These are the activations of a small neural network, seen along a few directions. Each row is one input.
Each table varies a few parts of the input and shows all the possible inputs, shuffled.
A made-up example of a description, with smaller parts first: values(3) and (point or line(9) or (line(4) and ring(8))).
Shared parts are said once, and a part with two or three values counts as separate values.

Table:
R1: [ 10  -1   1   6 -14 -40 -11 -11   2  -9 -37 -28  -6  11  13   3  11]
R2: [-19   7   4  10  12  15  13  12   0  -3   3  -8   3   4   0 -17  10]
R3: [ 16 -11  -4   9 -14   2  14 -13  -2  18  -3  -2   0 -18  -6  -7  -3]
R4: [ 31   1   3  -2  14  23  -5  -7   2   5   4  14  -6 -13 -13  16 -12]
R5: [-23   6  -4  14   5  12   2   9   6  -4  22 -11  15  19   5 -18  12]
R6: [ 29 -14   6  20 -11  10  10 -12   8   7  -5  11   1 -19 -13   2  -5]
R7: [  7 -11  19   0   2   5  -2  10  -9  -3  10  35  -1 -15 -11  13 -17]
R8: [ 16   5  -6 -14  10  14   2  -6  -4  15   7  -2  -6 -13  -8   8 -11]
R9: [ -2  21   8  11  11 -38  -8  18  -2  -8 -29 -23  -1  16   8   2  20]
R10: [ -1   2 -12 -22   8  21   5  -8   8   0   4  -5  -4   3   3   5  -2]
R11: [-23  -7  -2 -17  -4   4   6   7 -10 -12   8  18   2  -1   6   0  -7]
R12: [-10  12  12 -18  -7 -47 -21   8 -12 -17 -25  -3  -4   9   8  12   9]
R13: [  8  17   0 -15   5 -29 -25  -3   5  -7 -30 -24 -12   6  17  19  11]
R14: [ -2 -12 -10   3 -16  10  19 -16   8   2  -5  -6  -1   1   4  -8   4]
R15: [-10   0 -19 -16   1  20 -10 -11  13   0  18  -8   7  17   6   4  -2]
R16: [  0   9   8  16  16   4   9  14  -5  15   6   0  -3 -12 -13 -18   1]
R17: [-31  -8 -10 -10  -8  -1  -6  -1  -5 -14  25  16  12  14   8   1  -7]
R18: [ 13   1  16  27  18  13   1  17   2   4   5  12  -5 -12 -20  -9   1]
R19: [ -4  -3   8 -11  -4  -3   4  12 -17   6  12  22  -2 -16  -5   2 -17]
R20: [ -8 -14 -17   8 -22   7   4 -19  13   2  10  -7   9  17   9 -10   5]
Question: The inputs of R18 and R7 match in every part but one. If R5 is changed in the same way as R18 into R7, which row does it become?
Answer: R17
Question: Describe the family of inputs behind these rows.
Answer: values(4) and (point or line(4))
Question: Which other rows does R20 become when the line(4) part takes its other values? List them by row number.
Answer: R3, R6, R14

Table:
R21: [-24 -13 -22 -11  -9  31  17  -3   8   8  33   4  11  11  -3 -13  -4]
R22: [-10  11  15 -13  18 -21 -13  28 -11 -15  -1  12  -8  -1   6  18 -10]
R23: [ -6   1  14 -12   4   7   9  15 -20  -9  16  36   2 -15  -8   2 -16]
R24: [ 12  18   7 -17   8 -47 -20   0 -11  -5 -33 -11 -10  -1  -1  18   4]
R25: [ 17 -16   7   3  -5  21   3  -9  -4  13  20  41  -4 -26 -16  12 -25]
R26: [ 17   8   8  33   8   4   9  14   1  17   3  -7   6 -23 -13 -13   7]
R27: [  0  -2  13  35  15   0   9  19 -10   9   2   2  -7  -7 -14 -28  -1]
R28: [ 20  13  11 -18  -8 -47 -24  -7  -2   2 -50 -22 -24 -11   9  14   9]
R29: [  3  18  12 -14   9 -32 -22  20 -17  -7 -13   2  -7   6   5  20   2]
R30: [ -7   5 -15   0 -13 -40  -7 -17   7 -16 -27 -35   8  30  18   5  18]
R31: [ 44   1   2  36  12  19  19  -9  21  16 -26 -12 -14 -14 -18  -8  16]
R32: [-20  11  -9  -2 -11 -22 -20  -1   6 -15  -6 -20  10  37  19  -3  20]
R33: [ 30   3  20  29   7  13  16  -1   8  21  -9 -15   0 -11 -18 -10   5]
R34: [-36   6  -5  -5   0 -11 -16   5  13 -20   7 -13   7  27  18 -10  12]
R35: [ 14 -16 -30  -5  -7  51  15 -31  16  14  20 -11   8  -1   1  -8 -14]
R36: [-16   3  16 -13  17  -3  -3  25 -20 -11   3  25   3  -8   0  14 -10]
R37: [-36   1 -13  -9  -6  26  14  -3  -2  -7  30   2   7  13   4 -17   3]
R38: [-45  -1  -6  -6   1  10  -5   4   3 -13  15  -2  13  20  11 -11  13]
R39: [  6  -3 -12   1 -28 -40  -4 -21  12  -9 -48 -47  -4  20  33   7  21]
R40: [  4 -13   9  -8  -3  13   7  11  -7   3  18  41   3 -18 -19   5 -21]
R41: [ 41 -22   5   1  -3  32  -1 -18   1   9  12  24  -9 -31 -21  15 -22]
R42: [ -9 -14 -26  -4  -6  38  18 -22  11  19  35   5   8   3   7  -8  -9]
Question: Describe the family of inputs behind these rows.
Answer: line(4) or (values(2) and line(9))
Question: Which of the alternatives is R39?
Answer: values(2) and line(9)
Question: Start at R27 and move only the line(4) part, one step at a time. The first step leads to R26. Which rows follow, in order?
Answer: R33, R31

Table:
R43: [ 11  11  10  -3   3 -35  -5   7  -9  -5 -34 -13  -9  -2   3   8   6]
R44: [ 21  -5  11   5   7  17  16   4  -8  12   4  20  -5 -25 -20   1 -13]
R45: [ 19 -15  -7   9  -6  35   9 -19  15   9  10   5  -1 -10  -9  -4  -6]
R46: [ 14  12   9   1   2 -37 -15   6  -8  -2 -25 -13  -5   1   1   9   5]
R47: [ 12   8   0  -2  -3 -28  -1  -5   0  -1 -33 -22  -7   2  10   8  10]
R48: [ 15   7   2   4  -2 -26 -10  -5   6  -7 -31 -18  -5   8   9  12  11]
R49: [ 14  -2  23   4  11  10   9  16 -14  10   4  31 -10 -33 -21   2 -15]
R50: [-40 -12 -16 -46  -4  28  -4  -1 -11 -13  46  38  13   9   9  13 -25]
R51: [-27 -19 -13   9  -9  33  21  -1   4   2  38  13  16   8   0 -19  -7]
R52: [ 18 -12 -11   7  -8  29   8 -19  11  19  16   2   0 -13 -10  -7  -9]
R53: [ 23  -4   9   9   7  13   5   3  -7  15  12  20  -1 -22 -21   2 -15]
R54: [  9   3 -10  -1 -12 -21 -12 -19  10   3 -21 -31  -3  11  12   2  12]
R55: [  8  14  21   0   6 -45 -22  19 -15  -4 -24   0 -10  -8   0  10   2]
R56: [ 26  -6  -2  10   1  20   9  -6   2  19  13  10   1 -18 -14   1 -11]
R57: [-32   9  -9  -3  -7 -12  -5   2   3 -14   0 -23  11  31  20 -10  18]
R58: [-47  -5 -13   3 -26 -23   2  -6   5 -18   2 -13  15  34  22 -21  19]
R59: [  6  13  23  -4   7 -42 -12  20 -16  -8 -33  -1 -14 -12   2   8   4]
R60: [-49   5 -15 -52  -9 -19 -23   2  -9 -30  15   7   6  30  27  19  -5]
R61: [  5   1  -9  -5 -11 -18  -2 -18   9   0 -29 -31  -7   8  14   1  14]
R62: [ 16 -13  -9   3  -8  33  18 -18   9  16   8   2  -4 -16  -9  -9  -8]
R63: [ 24  -7  13  11   9  18   7   3  -3   5   6  24  -2 -19 -20   6 -11]
R64: [  9  11  25   2   8 -40 -20  19 -10 -14 -31   3 -12  -6   1  13   5]
R65: [-35 -24 -17  12 -19  28  22  -6   1  -1  38  18  15   9   1 -26  -5]
R66: [-20  -9 -10   6  -1  38  17  -1   2   3  37   9  13   6   0 -17  -7]
R67: [-29  17 -11  -8   8  -9 -10   6   5 -13  -2 -27   8  27  16  -5  20]
R68: [ 23  -8   0   6   1  24  19  -5   0  15   5  11  -3 -22 -13   0  -9]
R69: [ 26 -10   2  12   3  25  11  -6   6   9   7  14  -1 -15 -13   5  -8]
R70: [-12   6 -11  -3  25  46   7   5   9   8  33   2   2   5  -6 -11  -4]
R71: [ 14   9  12   3   4 -33 -14   6  -3 -11 -32  -9  -7   4   2  13   7]
R72: [ 15  10  -2   2  -4 -30 -11  -5   1   3 -25 -22  -3   6   8   9   9]
R73: [ 17  -1  21   8  10   7  -1  15 -13  13  12  31  -6 -30 -22   4 -17]
R74: [  9   0  -7   1 -11 -17 -11 -19  14  -6 -27 -28  -5  14  14   5  15]
R75: [-18   0 -11   1  14  40  11   3   5   4  35   6  11   2  -4 -12  -5]
R76: [-38   0 -11   0 -16 -17   0   1   7 -15   1 -19  16  33  20 -12  17]
R77: [ 18  -5  25  10  12  11   1  15  -9   3   6  35  -7 -27 -22   7 -14]
R78: [-23  24 -11 -11  19  -2 -14   9   9  -8  -4 -30  -1  30  14  -4  21]
Question: Describe the family of inputs behind these rows.
Answer: values(2) and (point or line(5) or (values(3) and line(4)))
Question: The inputs of R53 and R46 match in every part but the values(2) part. If R65 is changed in the same way as R53 into R46, which row does it become?
Answer: R58
Question: Which other rows does R51 become when the line(5) part takes its other values? List them by row number.
Answer: R65, R66, R70, R75

Table:
R79: [  1  -6 -15   7   0  32  20 -14  15  12   8 -17   4   3   0 -14   4]
R80: [ -2  -3  22   1   6   3   4  21 -17  -2  10  31  -3 -19 -12   1 -13]
R81: [ 51  -4   7  13  -1   7   4 -14   3  24 -14  -2 -12 -29 -21   5  -8]
R82: [-27   2  -5 -17   9  17   5  14 -13  -1  33  21   6   4  -1  -4 -12]
R83: [24 -6 -5 24  2 23  7 -9 16 13  3 -9 -1 -5 -8 -7  3]
R84: [-37 -10 -14 -19  -8  21   4   3  -4  -8  43  24  19  13   6  -1 -13]
R85: [ 29  -7   2  28  -4   9  15 -11   6  22  -6  -4  -3 -19 -13 -10   0]
R86: [  3  10   9   3  -1 -44  -7   9  -6 -10 -34 -15  -5   7   6   5  13]
R87: [ -7 -17 -27   5 -17  38  20 -29  20   2  16 -11  10  15   6 -15   6]
R88: [-36  -1 -18 -12 -17 -20 -14 -10   8 -15  -2 -24   6  33  27  -7  13]
R89: [ 25  12  14  -7   4 -43 -17   4  -9  -7 -41 -12 -12  -5   7  25   3]
R90: [ -9   0  11  -1  15  12  -6  16  -9  -7  22  27   4  -6 -11   3 -12]
R91: [ 16   0  23 -12  14   1  -6  16 -15   2   0  38 -15 -32 -17  17 -19]
R92: [-26  16  -9 -14  -3 -24 -11   2   1 -11 -12 -28   2  21  20  -4  18]
R93: [ -5  15   5   0   1 -30 -18   5   3 -12 -22 -18  -1  20  10   6  17]
Question: Describe the family of inputs behind these rows.
Answer: values(3) and line(5)
Question: Which other rows does R92 become when the values(3) part takes its other values? List them by row number.
Answer: R79, R82
Question: Start at R89 and move only the line(5) part, one step at a time. The first step leads to R86. Which rows follow, in order?
Answer: R93, R92, R88
